A small network was shown many inputs. Here are its activations along a few directions, one row for each input.
Each table varies a few parts of the input and shows all the possible inputs, shuffled.
A made-up example of a description, with smaller parts first: one of 8 places around a ring, together with either a single point or one of 9 places along a line or (one of 3 separate values, together with one of 4 places along a line).
Shared parts are said once, and a part with two or three values counts as separate values.

Other details of the inputs shift rows strongly along three fixed directions, in all tables alike. That doesn't count.

Table:
x1:  12  18 -51  -5   5  14 -72 -57  -1  28  24 -42  83  27
x2:  25 -22  57   1  -6 -26  68 -46  60 -28 -32  14  -7 -58
x3:  68 -54  30  20 -36 -11  38 -81  14 -16  27  16   7 -55
x4:  46 -39  29  16 -26  14  18 -21 -43 -21  34  46 -41 -70
x5:  61 -62  34  33 -66 -23   8 -66 -69  -9  75  21 -26  -6
x6:  30 -69   7   8 -29 -40  41  -1  40   5  30  16 -33 -21
x7: -51   4 -51  -5 -31   4 -33   4  46  45  10 -47  38 -19
x8: -27  22 -18   9 -52   7 -44  -2  67   4 -47  24  31 -67
x9: -11  19 -22  15 -48  11 -90 -54 -48   8  40 -10  70 -10
x10:  18 -25  40  12  26 -29  41 -21  67  -2  22  39 -39 -51
x11:  53 -63  49  35  46 -12  45 -54 -42  11 111  -6 -48  47
x12:  44 -39 -24  24  25  21 -10 -10 -90  28  82 -25 -13  76
x13:   5 -34  65  18 -28 -40  45 -57  13 -30  34  16 -18 -57
x14:  32   5 -13  24 -38   0 -57 -27 -58   5  22   5  30  60
x15:  33  28  18   3  39   8  14  40 -87 -29 -32  17 -33 105
x16:   8  40   9  -4  48  18  21  56 -58 -35 -50  11 -12  72
x17:  17  -2 -39  -8  -1  -2 -31  35 -35  17   4 -10  -2  70
x18:  11  42  11 -14  70  39  45  91 -43 -42 -89  46 -61  32
x19: -13  15 -15 -52 -41  24  32  40   5 -24 -88 -18   6 -57
x20:  -8 -34  38 -10  12 -44  73  20  87  -9  -9  25 -40 -52
x21: -50  21 -26 -14 -81  -5 -41   4  25   0 -34 -19  49 -54
x22: -12  40  12  33 -13 -16 -79 -62  -5   4  12  -8  69  55
x23: -18  -3 -43  22 -37  -5 -83 -54  -2  63  62 -53  51  35
x24:  17 -45  45   7  14 -52  62 -17  61  -8  33  15 -34 -27
x25: -27   7 -49  -8 -24 -13 -39  16  43  24  -6 -20  41  -3
x26:  41 -40  21  32 -32  -8  12 -34  14 -11  29  43 -12 -52
x27: -13  16 -50 -32  21  20   7  94  14  -2 -52   8 -20   2
x28:  -6   9 -48 -23  47  55  20  89 -30  11 -26   1 -51  10
x29: -44  56   4   6  -3  -2 -44  -5  53  -2 -52   9  42 -19
x30:  40 -40  44  -6  32 -34  64 -49  50  -7  23   0 -14 -28
x31: -30  35  13 -16  -3   2  -5  24 -41 -25 -43  -6  -1  38
x32: -87  42 -22 -25  10   6 -15  28 100  31 -39 -27  16 -39
x33: -66  51  13 -13 -28   0 -41 -12  59  -5 -56   9  26 -76
x34:   8  10  -1   2  55  15  -5  14 -63  23  37 -35 -22 105
x35:  10   8 -51  13  10  29 -79 -88 -30  51  69 -67  83  33
x36:  -9   7 -50 -25  41  49  19  90 -34  11 -21  -9 -41  21
x37:  26  -6   7  19  77  22   9 -20 -79  11  85 -28 -14  82
x38: -28  25 -12  -5  28   9 -39 -70  35  38  28 -63  64  10
x39:  36  -1 -15   8  -4  21  -2  41 -77 -19 -20  15  -9  67
x40: -12 -24  33 -17  14 -36  72  32 102 -10 -25  30 -51 -64
x41:  -2 -20  56 -20 -23 -24  70 -42  47 -34 -32   0 -12 -89
x42:   0  11 -50   6   9   7 -60   2 -22  22  29 -12  46  35
x43: -14  41  12 -24  40  32  13  54 -65 -35 -49  15 -30  15
x44: -50  30 -15  13  25   6 -60 -46  23  43  50 -41  55  18
x45: -39  23 -26   0 -57  -2 -40  10  55   4 -51   8  52 -42
x46: -39  28  -7  -7   7 -29 -46  -4  53  20 -10 -23  39  39
x47:   0  32  15 -25  52  32  37  72 -97 -47 -49  18 -40  40
x48: -41  47  10  13 -46 -23 -92 -73 -17  11  14 -27  62  34
x49:   77  -67   34   34  -35   -7   24  -50 -104  -24   81   25  -33   10
x50:  56 -34  62  40  29 -18  46 -40 -36 -31  40  49 -31   5
x51: -15  34 -16 -22  88  49  26  68 -27   6 -24   1 -49  35
x52:  -2  19 -20 -37  -3  44  23  99 -66 -33 -68  20 -43 -13
x53:   5 -68   2  10 -22 -13  52 -15  47  24  52   3 -33 -71
x54: -52  26 -50 -28 -21   3 -21  59  96  17 -66   7   9 -60
x55: -22  18 -27 -27 -30  13  32  95  20 -23 -98  11 -11 -11
x56:  10 -38  43  -3  -7 -59  51  -1  70   1   8  12 -45  -6
Description of these inputs: one of 2 separate values, together with one of 4 places along a line, together with either a single point or one of 6 places along a line.
Changing only the choice among 2 separate values turns x20 into x42. The same change can be made to x48. Which row results?
Answer: x5
Which other rows does x56 become when the place on the line of 4 takes its other values? List them by row number.
Answer: x15, x34, x48
Which other rows does x25 become when the place on the line of 6 takes its other values? List them by row number.
Answer: x6, x17, x27, x42, x54
List by row number the other rows that have the choice among 2 separate values and the place on the line of 4 in common with x28.
Answer: x7, x12, x23, x35, x36, x53
Which other rows does x10 become when the choice among 2 separate values takes its other values? List them by row number.
Answer: x54
